A small network was trained on made-up records. Each row is its average activation on records with the value named, seen along a few directions.
Values that are neighbours, or in one group, have similar rows; names and order tell nothing.

Other fields vary at random and push rows far along one fixed direction, the same in every table; ignore that.

Field POMUM:
lopog: [-21   2  17 -19 -16 -19 -21  11  -5  17  -3  10 -32   2   6  19   1  -3
  -7]
fesaf: [ 36   0 -27 -10  16  -5  25   2  28   3  -5 -43  23  11  -1 -48 -19   5
  -1]
nade: [ 33   0 -32  30  31  24  34 -14  12 -26  -1 -19  44   1 -16 -35  -9   1
  21]
kaban: [-19   8   1   4  -4 -15 -16   4  -4   2 -11  23 -16   2 -10  21  -4 -11
  11]
zik: [ 17   7 -35  -1  24 -16  14   1  25   0 -17 -21  18   8 -20 -27 -25  -7
  17]
gute: [ 21  -7  -4  -7   6   7  17   1  16   2   9 -30  14  -2   8 -28  -2  11
 -11]
reni: [ 16  -5  -2  13   8  22  17 -10  -1 -16   9  -8  24  -3   1 -14   7   4
   2]
muba: [-73   3  55  -1 -44 -11 -60   5 -55  16   2  80 -68 -11  12  97  33  -8
 -12]
veg: [ -9  -9  28  -9 -22  12  -9   0 -16   1  17   8  -8  -8  21  14  19   7
 -20]
POMUM is arranged as a ring.
Which values are neighbours of nade? Give them in the order they are listed. -> reni, muba
Which values are neighbours of lopog? Give them in the order they are listed. -> fesaf, zik

Field DOBOV:
rodev: [-43  -7  49 -28 -43  -9 -40  14 -26  29  12  28 -60  -6  29  43  20   8
 -28]
doso: [-10  -1  20  11 -12  14  -6  -6 -20 -10   8  23  -2  -5   7  24  19  -1
  -4]
met: [ -3   5 -14  11  12  -4   0  -6   0  -9  -9  10  10   3 -18   5  -5 -10
  15]
rona: [ 59   3 -55   2  43  -2  50   0  53  -7 -11 -67  49  10 -16 -80 -37   5
  17]
lale: [ 40  -7 -20  -1  18  16  34  -6  23 -10   8 -44  39   2   3 -49  -8  10
  -2]
mubu: [  7   4  -9  23  12   8   7  -6  -2 -16  -2   6  18   0 -13  -1   0  -6
  10]
lodo: [ -7   4  -7 -11   4 -18  -7   9   8  10  -7  -5 -12   0  -8  -2 -13  -5
   8]
radep: [-58   5  31 -15 -31 -23 -49   8 -31  22  -7  54 -57  -5   5  68  13  -9
  -5]
vegu: [ 14  -5   5   7  -3  18  11  -7  -3  -8   9  -5  15   1  11  -7  11   7
 -11]
DOBOV is arranged as a ring.
Which values are neighbours of vegu? Give them in the order they are listed. -> doso, lale
Which values are neighbours of rona? Give them in the order they are listed. -> rodev, lodo

Field SAMEL:
ses: [ -8  -5  15  13 -14   7  -7  -3  -1  -9   8  21   6  -7   7  16  12   1
 -15]
sil: [-42   9  39   1 -20  -8 -37   8 -41   9  -1  41 -50  -5   0  58  19  -8
   3]
luzu: [-57  -4  51 -36 -48 -20 -48  13 -25  41   4  41 -75  -7  31  64  20  10
 -28]
vuse: [ 50  -8 -38  -4  31   8  41  -2  38  -3   2 -63  40  10  -7 -73 -23  12
   4]
bar: [ -4   9 -22   0  11 -14  -3  -3   0  -3 -16  12   7   4 -15   7 -12 -17
  16]
vato: [ 17  -5 -15  -2  13  22  30 -20   5  -7   2 -11  30  -9   8  -2   9  13
  11]
piz: [-22  -7  30  17 -26   5 -29   9 -15  -4  14  29 -20  -1   7  13  11  -2
 -26]
tudo: [ 39  -2 -12   1   5  14  27   2  14 -16   9 -38  29   7   7 -51 -10   1
   4]
sevi: [ 20   3 -40  10  35 -10  19  -2  29 -12 -11 -24  34   2 -32 -34 -25 -10
  23]
kuf: [  8   4   4   7  13  14  13  -9 -14  -8   0  -5   5   0  -4   8  13   3
  13]
lun: [  0   4 -13  -7   0 -19  -6   7  11  13 -11  -3  -7   5  -2  -6 -15  -3
  -4]
SAMEL is arranged as a ring.
A walk along SAMEL starts at luzu and steps to its neighbour vuse. Put bar, piz, tudo, sevi in the order it reaches them. -> tudo, piz, bar, sevi
Which values are neighbours of vato? Give them in the order they are listed. -> ses, kuf
